A small network was trained on invented records. Each row is its activation on one of them, seen along a few directions.
Each row is followed by the record's values for the fields E, G, W, U, T, B.
A field that a record lacks is left out.
Other fields move the rows too, some of them a lot.
In the rows, zero is written as 500.
Strong random noise was added to every row along 6 fixed directions; ignore it. To show where, here is one row again and again, with new noise each time:
[631 426 536 565 484 476 430 437 547 470 463 578 658 633 416 559 495 300
 601 467 307 351 349 573 344 562 408 376]
[392 621 438 760 767 326 315 592 341 454 442 422 494 502 449 422 389 428
 368 623 408 746 367 375 298 502 416 499]
[480 450 407 448 463 501 510 424 479 438 475 512 521 567 546 635 521 499
 535 466 575 451 437 385 537 508 576 599]
[310 368 640 407 741 708 586 424 390 579 540 281 221 343 571 459 519 654
 691 596 445 520 543 538 496 549 368 443]
[656 401 426 448 357 444 470 386 571 436 472 670 673 734 466 728 580 303
 609 410 440 269 287 479 493 532 504 489]
[692 354 420 287 333 552 532 469 533 487 517 597 585 588 567 668 429 444
 581 367 488 252 334 510 431 539 488 564]
[497 411 595 560 494 630 506 384 524 469 442 449 566 464 484 450 484 477
 598 493 453 446 618 553 456 568 573 448]
[417 504 412 546 461 479 534 381 554 374 445 462 609 592 473 615 556 477
 562 453 508 469 491 376 473 511 555 539]

[622 484 549 386 447 563 498 597 491 533 485 418 582 398 567 373 274 520
 436 338 442 399 594 530 334 533 499 543]	{G: g3, W: w3, U: u1, T: t2, B: b2}
[522 435 516 482 474 458 370 506 286 561 439 665 419 550 637 563 501 505
 368 542 832 632 586 371 811 498 773 667]	{E: e3, G: g2, W: w3, U: u1, T: t2, B: b2}
[562 494 485 418 482 550 456 663 402 503 494 462 540 343 553 367 255 574
 326 434 618 615 639 487 391 502 553 617]	{E: e2, G: g1, W: w4, U: u1, T: t1, B: b2}
[327 460 389 268 405 616 757 301 634 394 559 312 462 582 539 717 625 659
 729 386 485 350 490 377 533 484 416 558]	{E: e3, G: g1, W: w1, U: u1, T: t2, B: b2}
[580 592 203 401 162 461 622 575 670 372 502 543 691 498 601 570 421 632
 348 334 671 438 596 414 447 418 722 713]	{E: e1, G: g2, W: w3, U: u2, T: t2, B: b1}
[482 591 399 461 538 435 513 453 513 523 570 554 486 642 505 605 757 415
 469 481 468 449 396 360 756 383 592 549]	{G: g3, W: w3, U: u1, T: t1, B: b1}
[615 490 531 413 561 492 390 760 348 654 540 616 344 416 561 366 375 600
 306 499 599 622 523 608 551 485 441 590]	{E: e4, G: g2, W: w2, U: u2, T: t1, B: b2}
[472 613 483 766 453 447 453 337 594 323 373 448 750 597 399 514 558 364
 502 460 482 539 661 388 481 524 714 483]	{E: e4, G: g1, W: w1, U: u1, T: t2, B: b2}
[519 522 514 541 566 466 436 557 427 508 466 495 498 473 512 425 351 528
 445 519 556 602 492 477 408 541 520 562]	{E: e1, G: g1, W: w2, U: u1, T: t2, B: b2}
[453 315 664 421 381 705 645 351 574 474 465 497 480 442 523 478 528 626
 656 468 669 428 696 640 618 576 530 432]	{E: e4, G: g2, U: u1, T: t2, B: b2}
[872 451 510 390 201 610 457 578 633 579 544 801 692 579 525 419 515 356
 431 297 420 276 640 713 596 470 700 480]	{E: e3, G: g2, W: w3, U: u2, T: t1, B: b2}
[545 535 380 449 357 531 614 448 613 476 540 527 556 496 565 608 524 552
 528 464 503 412 427 552 485 472 512 477]	{E: e3, G: g2, W: w3, U: u1, T: t2, B: b1}
[369 370 772 603 720 515 445 398 362 505 420 468 294 506 466 481 611 489
 617 657 605 633 586 521 672 561 460 404]	{E: e2, G: g2, W: w4, U: u1, T: t2, B: b1}
[462 619 440 629 707 468 483 552 447 564 587 462 403 413 523 430 469 494
 484 604 325 584 359 569 388 471 375 421]	{E: e3, G: g2, W: w3, U: u2, T: t2, B: b2}
[298 547 422 504 565 508 669 307 588 398 524 239 468 531 452 608 585 546
 650 517 370 418 439 403 389 517 398 455]	{E: e3, G: g1, W: w1, U: u2, T: t2, B: b2}
[336 463 459 518 550 556 600 292 597 505 529 434 390 501 439 646 702 558
 717 640 477 425 423 523 560 511 397 415]	{E: e4, G: g1, W: w1, U: u2, T: t2, B: b2}
[459 618 451 554 481 558 575 564 597 376 461 317 691 391 425 322 350 576
 388 342 389 580 745 455 264 478 505 488]	{E: e2, G: g1, W: w4, U: u1, T: t1, B: b2}
[515 536 510 646 453 608 486 530 591 541 501 403 550 283 476 284 374 600
 467 594 422 540 621 698 317 553 540 466]	{E: e1, G: g1, W: w2, U: u2, T: t2, B: b2}
[439 588 338 519 375 337 566 515 595 285 456 388 662 576 447 638 390 544
 450 384 528 532 403 327 273 488 355 558]	{E: e2, G: g2, W: w4, U: u1, T: t2, B: b1}
[622 380 492 419 250 609 583 400 669 536 534 649 566 506 527 568 580 503
 628 493 512 267 529 652 565 522 579 434]	{E: e3, G: g2, W: w3, U: u2, T: t2, B: b2}
[576 663 341 465 238 487 570 667 652 406 458 530 717 500 483 409 426 542
 318 242 482 517 710 444 420 415 621 595]	{E: e3, G: g2, W: w3, U: u2, T: t1, B: b1}
[482 648 280 426 478 199 478 529 483 365 511 592 658 815 446 762 617 310
 446 323 433 405 231 214 513 391 444 625]	{G: g3, W: w3, U: u1, T: t1, B: b2}
[665 401 475 532 210 513 509 540 621 468 417 686 693 471 476 493 352 555
 433 493 717 415 556 634 406 578 555 530]	{E: e4, G: g2, W: w2, U: u2, T: t2, B: b2}
[604 398 455 171 368 550 560 517 458 560 538 561 427 536 682 653 509 538
 510 355 661 328 433 384 675 486 589 708]	{G: g3, W: w3, U: u1, T: t2, B: b1}
[360 482 620 653 548 533 529 340 569 519 472 447 510 506 446 502 642 496
 595 590 470 564 584 528 568 520 516 401]	{E: e3, G: g2, W: w3, U: u1, T: t2, B: b1}
[338 636 483 732 682 430 457 544 463 530 520 495 382 418 454 385 564 527
 422 644 501 740 492 562 508 480 462 416]	{E: e1, G: g2, U: u2, T: t2, B: b2}
[533 508 401 264 307 523 621 506 552 439 500 477 546 487 609 579 495 604
 510 294 652 393 620 356 603 439 649 679]	{G: g3, W: w3, U: u1, T: t2, B: b1}
[596 496 399 441 373 482 543 468 537 416 488 385 659 510 513 540 302 482
 472 389 428 405 442 432 316 560 533 577]	{E: e3, G: g1, W: w1, U: u1, T: t2, B: b2}
[260 576 537 515 727 489 543 608 363 525 504 261 318 346 561 386 374 722
 435 562 548 767 633 394 398 482 378 509]	{E: e1, G: g2, W: w3, U: u1, T: t2, B: b2}
[498 643 496 790 508 352 384 581 585 444 430 457 750 503 340 352 322 407
 373 481 316 630 494 539 141 521 393 356]	{E: e3, G: g2, W: w3, U: u1, T: t2, B: b2}
[422 352 743 613 401 701 584 201 626 396 335 443 667 505 413 475 622 469
 721 458 563 419 878 567 593 630 692 389]	{E: e4, G: g1, W: w1, U: u1, T: t2, B: b2}
[427 538 642 736 534 577 519 297 655 425 448 423 688 541 328 402 695 346
 625 563 321 503 712 581 553 501 627 311]	{E: e4, G: g1, W: w1, U: u1, T: t1, B: b1}
[406 470 530 456 417 762 744 366 638 475 483 272 502 260 506 416 427 728
 645 464 535 440 797 609 412 548 494 484]	{E: e4, G: g1, W: w1, U: u2, T: t2, B: b2}
[383 429 571 643 674 446 357 227 334 520 446 525 327 599 525 664 724 407
 566 746 645 563 427 378 866 542 746 550]	{E: e3, G: g1, W: w1, U: u1, T: t2, B: b2}
[362 557 372 476 481 425 582 361 627 362 520 479 590 679 401 755 700 419
 664 456 373 390 355 378 522 472 406 501]	{E: e4, G: g1, W: w1, U: u1, T: t1, B: b2}
[440 442 527 324 545 639 564 574 450 654 605 532 234 384 623 484 574 656
 511 565 585 524 532 605 651 422 468 581]	{E: e1, G: g2, W: w3, U: u2, T: t1, B: b1}
[634 373 505 451 605 403 290 479 320 601 502 729 343 641 569 665 602 303
 507 609 605 473 269 460 809 506 590 559]	{E: e2, G: g1, W: w4, U: u1, T: t2, B: b2}
[342 413 600 375 523 658 704 366 587 436 544 322 439 481 469 507 629 631
 667 416 426 413 672 515 564 498 407 429]	{E: e2, G: g2, W: w4, U: u1, T: t1, B: b2}
[337 523 440 457 403 424 680 422 658 262 451 360 646 648 385 634 494 555
 594 310 501 476 528 351 313 512 295 458]	{E: e2, G: g2, W: w4, U: u1, T: t2, B: b2}
[720 277 592 225 291 597 555 488 592 526 563 655 576 574 493 588 459 436
 635 378 447 212 404 682 477 540 340 428]	{E: e2, G: g2, W: w4, U: u1, T: t1, B: b2}
[561 622 328 434 400 379 485 558 573 458 531 545 620 615 526 567 532 458
 412 384 512 465 411 378 488 399 514 570]	{G: g3, W: w3, U: u1, T: t2, B: b1}

Here are new rows. What are their fields?
[334 500 533 546 432 527 600 522 525 361 386 376 587 412 485 421 302 724
 468 412 693 640 727 424 309 563 470 580]	{E: e4, G: g2, W: w2, U: u1, T: t2, B: b2}
[678 436 462 531 371 348 382 545 472 454 469 730 601 674 464 574 506 313
 423 456 576 451 364 499 550 527 540 549]	{E: e2, G: g2, W: w4, U: u2, T: t2, B: b2}
[347 440 471 418 602 472 487 413 392 485 491 554 354 588 524 678 682 508
 582 594 621 523 413 377 730 467 522 575]	{E: e4, G: g1, W: w1, U: u1, T: t1, B: b2}
[546 421 538 494 495 553 430 484 383 537 462 495 476 430 556 481 434 489
 477 542 621 558 544 465 570 561 635 568]	{E: e4, G: g1, W: w1, U: u1, T: t2, B: b2}
[589 569 318 473 352 372 483 538 550 390 467 577 662 615 477 589 472 415
 400 357 582 480 497 374 479 475 584 608]	{E: e2, G: g1, W: w4, U: u2, T: t2, B: b2}
[601 634 347 518 371 376 458 556 545 414 481 504 717 561 504 489 396 429
 346 326 514 467 514 375 414 457 644 614]	{G: g3, W: w3, U: u1, T: t2, B: b2}
[499 508 488 313 572 503 563 564 467 531 565 393 414 477 583 534 446 561
 557 405 436 419 447 452 430 478 358 518]	{G: g3, W: w3, U: u1, T: t2, B: b2}
[542 338 763 474 571 718 496 364 425 579 457 399 387 361 534 349 418 517
 661 552 455 459 673 632 539 603 586 436]	{E: e3, G: g1, W: w1, U: u1, T: t2, B: b2}
[578 459 625 538 402 469 538 508 696 437 466 620 670 624 299 546 536 391
 660 480 319 341 375 707 300 544 233 259]	{E: e4, G: g2, W: w2, U: u1, T: t1, B: b1}
[439 421 461 329 470 629 642 402 474 458 525 252 470 401 618 520 375 647
 563 437 489 423 557 418 432 533 532 626]	{E: e3, G: g1, W: w1, U: u1, T: t2, B: b2}
[608 530 578 585 501 417 301 491 413 533 459 747 567 628 459 480 631 288
 438 515 541 494 528 502 730 463 701 495]	{G: g3, W: w3, U: u1, T: t1, B: b2}
[431 431 446 506 418 443 557 458 566 477 492 625 469 563 446 607 571 606
 567 572 674 483 411 547 498 505 378 488]	{E: e4, G: g2, W: w2, U: u2, T: t2, B: b2}
[638 358 462 301 368 584 495 494 438 531 480 571 471 459 641 584 410 552
 435 463 741 448 508 447 612 507 650 662]	{E: e2, G: g1, W: w4, U: u1, T: t2, B: b1}
[561 549 397 512 520 413 421 545 431 489 500 485 490 474 531 537 419 482
 439 535 534 572 383 416 455 488 521 591]	{E: e4, G: g1, W: w1, U: u1, T: t2, B: b1}
[515 445 546 410 648 561 489 531 389 556 532 413 355 448 557 540 430 494
 569 520 444 482 389 475 442 555 401 498]	{E: e4, G: g1, W: w1, U: u1, T: t2, B: b2}
[511 496 498 523 693 298 350 498 277 489 480 537 399 660 514 625 503 327
 504 600 470 569 240 310 544 546 457 531]	{E: e3, G: g1, W: w1, U: u1, T: t2, B: b2}
[624 430 620 452 496 677 505 533 379 532 456 281 497 257 607 259 194 566
 417 474 488 524 712 536 400 578 705 581]	{E: e3, G: g1, W: w1, U: u1, T: t2, B: b1}
[268 466 644 555 559 634 632 316 567 509 492 385 403 443 497 485 699 606
 678 589 541 573 719 496 668 511 548 389]	{E: e3, G: g2, W: w3, U: u1, T: t2, B: b1}
[657 260 683 282 449 705 581 313 488 572 526 415 473 503 556 554 458 435
 714 455 385 212 475 633 500 618 491 426]	{E: e3, G: g1, W: w1, U: u1, T: t2, B: b2}
[597 488 464 340 368 684 597 627 532 457 476 357 603 226 581 334 159 726
 383 343 553 477 752 527 242 551 574 635]	{E: e4, G: g1, W: w1, U: u1, T: t1, B: b2}
